Each row below holds a small network's activations on one input, seen along a few directions.
In each table, some parts of the input vary, and every possible input appears once, in random order.
Descriptions start from the smaller parts, as in this example, which fits no table here: one of 2 separate values, together with either a single point or one of 11 places along a line or (one of 6 places along a line, together with one of 8 places around a ring).
Shared parts are said once, and a part with two or three values counts as separate values.
In the rows, 128 means zero.

Rows:
row 1: [154 149 159 139 176 183 159 123 113 143  24 194 154 113 133 129 152 105]
row 2: [ 85 119 117 113 131 127 158 108  93 177  79 241 144 114  86 120 116 151]
row 3: [ 84 131 119 114 131 132 162 100  87 183  84 234 146 112 102 107 119 162]
row 4: [ 71  74 129 103 106 114 132 119 124 124 165 175  77  65  96 108  63 165]
row 5: [140 165 157  67 130  51 122  35  78 115 135 241 153 124  52 115 191 131]
row 6: [ 64  83 131 116 119 129 134  99 111 126 171 176  90  74  95 101  50 170]
row 7: [189 129 146 165 164 171 142 174 162 144 103 104  92 181 181 149 168  62]
row 8: [184 131 146 184 170 200 143 148 148 145 109 102 107 179 184 140 169  74]
row 9: [117 128 171  70 117  52  97  26  95  63 226 174  99  85  61  94 124 150]
row 10: [178 145 147 186 176 192 150 147 143 147 112  97 107 186 192 133 168  77]
row 11: [192 197 113 110  93  72  72  80 130  84 209  15 151 221 117 145 197  93]
row 12: [186 138 148 182 170 190 140 156 154 147 106 107 100 187 179 141 161  72]
row 13: [142 144  70 141  89 129 114 175 152 141 156  17 133 200 154 153 122 102]
row 14: [ 73 121 119 134  82 152  90 131 134  96 188  44 138  87 116 120  58 172]
row 15: [ 99  99 114  94 135  84 161 134 101 174  82 236 147 101 105 120 134 160]
row 16: [147 156 157 148 184 180 164 119 115 144  21 185 154 118 138 130 167 108]
row 17: [151 135  65 138  94 103 112 180 160 137 158  19 143 194 173 155 130 111]
row 18: [ 82 108 112 113  83  94  89 162 150  86 187  47 134  82 130 130  63 165]
row 19: [202 117 144 170 168 147 145 182 163 142 107 103 102 171 197 142 183  82]
row 20: [165 128 153 127 184 131 162 154 129 136  20 189 153 107 142 139 177 108]
row 21: [ 78  66 126  94 118  87 128 122 131 122 169 175  88  62 115 110  68 173]
row 22: [ 90 118 119 112 121 136 160 103  87 178  84 242 147 104  95 110 114 158]
row 23: [207 199 201  92 181  97 122  55 102  82  75 197 158 133  91 130 225  82]
row 24: [142 155  73 157  93 151 109 157 148 148 156  20 139 207 153 145 117 115]
row 25: [ 65  79 131 116 114 139 137  93 105 125 175 173  95  65 102  96  53 175]
row 26: [155 130  67 146  95 108 114 181 158 142 156  13 144 191 170 150 144 123]
row 27: [237 180 188 136 173 113 105  81 135  84 159 104 111 199 143 142 241  51]
row 28: [ 96 102 110  92 128  80 160 133 104 165  83 243 145 101 107 125 124 150]
row 29: [ 69 132 117 142  85 149  94 130 135  98 187  38 136  92 122 117  68 177]
row 30: [141 148  72 159  93 161 112 149 143 146 160  15 147 199 159 144 125 117]
row 31: [ 90 108 113 101 119 109 160 127 102 170  76 241 134 104  87 128 127 143]
row 32: [152 147 155 152 173 176 160 130 121 136  16 196 148 116 124 139 162 100]
row 33: [ 87 105 114 121  80  95  95 166 144  89 188  44 135  77 128 121  70 176]
row 34: [135 160  72 161 102 157 115 146 143 152 159   7 146 207 165 141 131 121]
row 35: [ 79  60 126 103 120  89 134 124 124 123 169 169  91  59 112 105  80 181]
row 36: [ 61  88 130 124 121 139 137  89 111 130 171 164  93  71 107  97  70 181]
row 37: [194 115 141 163 175 146 140 177 171 138 105 103 104 176 198 155 182  68]
row 38: [ 74 117 116 117  77 120  92 158 143  91 185  46 125  88 111 128  55 156]
row 39: [164 127 149 131 174 132 159 153 138 128  17 196 149 104 144 148 178 100]
row 40: [126 174 162  79  84  62  48  63 121  38 241  45 142 111  76 114 120 148]
row 41: [ 74 128 120 133  82 142  87 139 139  98 185  49 131  95 110 121  50 169]
row 42: [157 142 156 127 169 156 159 149 129 137  15 195 139 113 127 142 160  92]
What is each input in this table made of?
Answer: one of 6 places around a ring, together with either a single point or one of 6 places along a line
Changing only the place on the ring of 6 turns row 15 into row 35. The same change can be made to row 22. Which row results?
Answer: row 25
Which other rows does row 20 become when the place on the line of 6 takes its other values? List them by row number.
Answer: row 1, row 16, row 32, row 39, row 42
Which other rows does row 34 become when the place on the line of 6 takes its other values? List them by row number.
Answer: row 13, row 17, row 24, row 26, row 30
Which other rows agree with row 38 in the place on the ring of 6? List them by row number.
Answer: row 14, row 18, row 29, row 33, row 40, row 41

Rows:
row 43: [ 96 113 115 114 132 124 155 100 109 161 100 218 117 111 109 117 114 146]
row 44: [110  94 149 107 132  97 123 106 122 109 180 152  94  88 118 106 104 153]
row 45: [127 105 134 134 105 108 101 122 140  92 214  83  93 123 127 122 106 134]
row 46: [ 94 103 113 112 133 116 162 141 117 157  71 204 128  92 111 125 116 149]
row 47: [180 185 143 130 141 115 115  98 124 100 112 108 161 162 133 138 188 100]
row 48: [139 128  90 138 108 131 118 183 157 142 137  40 131 170 158 149 125 114]
row 49: [ 96 110  88 133  83 116 114 174 142 139 165  65 132 135 130 135  96 152]
row 50: [164 126 175 125 176 119 154 111 118 126  99 212 102 125 123 122 171  96]
row 51: [166 128 138 138 128 124 102 130 160  97 186  61  90 157 161 135 135  97]
row 52: [ 84  95 128 135 123 155 131 138 125 120 129 126 132  70 126 115  66 165]
row 53: [142 140  89 143 107 136 116 138 148 140 165  56 117 190 161 138 117 111]
row 54: [139 134 131 125 155 135 163 120 105 174  80 207 129 155 121 126 161 108]
row 55: [153 178 126 112 105 108  84 113 137  90 173  29 146 164 120 138 146 111]
row 56: [168 146 109 156 144 143 147 128 131 156 107 127 132 188 165 136 166 100]
row 57: [ 90 106 149 130 145 171 147 128 123 136  72 188 127  64 113 123 101 148]
row 58: [ 97 121  90 135  82 124 108 132 133 143 196  78 120 155 129 127  94 149]
row 59: [ 92 116 121 156  96 167 103 159 147 114 163  54 127 105 136 129  75 150]
row 60: [111 162 125 106  79  92  79 103 122  86 201  53 147 129  90 123 117 150]
row 61: [137 136 119 164 121 179 111 165 161 111 132  32 124 140 167 141  98 112]
row 62: [108 150 153  82 131  95 123  73  98 110 107 192 146  88  68 117 142 147]
row 63: [157 169 159 106 150 106 132  85  98 110  83 194 161 130  91 130 174 105]
row 64: [165 133 110 150 146 137 148 172 140 158  80 110 146 168 163 146 174 103]
row 65: [ 86  95  98 113 106 107 133 150 128 147 130 146 137  97 130 123  86 167]
row 66: [136 134 158 150 167 175 163 145 118 139  47 183 134 108 131 127 136 110]
row 67: [104 137 136  83 104  86  96  81 105  97 168 129 158  94  80 115 112 164]
row 68: [162 143 139 175 161 183 148 158 139 128  75  96 136 141 167 135 149 103]
row 69: [ 85 103 103 110 108 115 127 113 116 156 163 152 125 118 121 114  91 165]
row 70: [141 127 126 129 149 130 162 153 122 163  49 205 144 133 134 139 153 110]
row 71: [194 125 158 147 168 133 132 124 141 115 132 125 111 158 157 136 190  85]
row 72: [118  99 166 104 157 112 142  97 117 124 123 213  91  83 100 114 138 135]
What is each input in this table made of?
Answer: one of 5 places along a line, together with one of 6 places around a ring
Which other rows does row 50 become when the place on the ring of 6 takes its other values? List them by row number.
Answer: row 44, row 45, row 51, row 71, row 72

Rows:
row 73: [186 150 155 131 166 124 139 105 124 128 105 163 124 165 137 134 196  85]
row 74: [ 76 100 104 120 116 123 150 132 111 157 107 181 139  89 115 115  90 174]
row 75: [175 172 125 131 120 116 104 129 139 112 143  63 146 185 137 145 172  93]
row 76: [ 79  89 102 132  96 127 126 147 138 132 168 110 100 101 126 120  66 161]
row 77: [165 121 131 158 168 164 162 157 138 164  73 157 119 160 169 139 163  92]
row 78: [ 96 131 137  87 114  88 121  89  98 126 138 190 145  96  78 113 121 159]
row 79: [101 118 135  99  97  88  98 105 124 101 201 117 110 106  96 117 100 150]
row 80: [132 150 138 123 103 120  85 115 138  87 196  44 127 136 122 127 118 128]
row 81: [154 143  92 164 120 154 132 172 151 143 110  56 138 181 169 149 137 103]
row 82: [140 139 172 104 162 121 139  90 107 116  81 215 135  96  96 123 159 118]
row 83: [113 118 104 157 105 155 113 159 150 118 164  37 122 130 158 129  87 143]
row 84: [121 107 141 131 167 157 166 136 120 152  49 204 131  91 133 125 128 131]
What is each input in this table made of?
Answer: one of 2 separate values, together with one of 6 places around a ring
Changing only the place on the ring of 6 turns row 78 into row 82. The same change can be made to row 74. Which row results?
Answer: row 84
Which other rows does row 77 become when the choice among 2 separate values takes its other values? List them by row number.
Answer: row 73

Rows:
row 85: [ 89  96 139 111 139 104 163  97 101 127  96 249 107  62  90 107 101 159]
row 86: [155 143 151 138 176 160 166 116 110 159  42 216 140 137 130 131 175 100]
row 87: [154 156 107 159 112 159 104 150 149 126 165  13 136 189 164 141 133 106]
row 88: [126 157 126 130  79  94  79 117 137  73 215  36 130 138 115 126 115 138]
row 89: [164 136 171 120 176 136 151 107 114 143  70 223 126 131 120 131 185  94]
row 90: [166 146 118 127 116 130  90 139 157 107 181  13 122 182 150 147 141  94]
row 91: [ 76  90 120  85 139 118 160 116 103 164  71 239 133  70  89 118  96 161]
row 92: [ 83 109 108 130  79 116  94 129 141  95 222  44 106 105 123 115  60 168]
row 93: [157 137 110 169 120 159 111 183 161 137 157  11 135 180 192 141 137 111]
row 94: [ 77 103  73 122  69 108 103 151 140 132 203  46 123 127 130 124  62 172]
row 95: [128 141 165  98 149  92 141  78  93 120  97 239 143  94  85 113 161 138]
row 96: [161 125 148 147 182 160 174 153 131 152  17 207 132 122 148 141 170  94]
Changing only one part turns row 91 into row 94. The same change can be made to row 89. Which row results?
Answer: row 90
What is each input in this table made of?
Answer: one of 2 separate values, together with one of 6 places along a line
Which other rows does row 92 become when the choice among 2 separate values takes its other values? List them by row number.
Answer: row 85
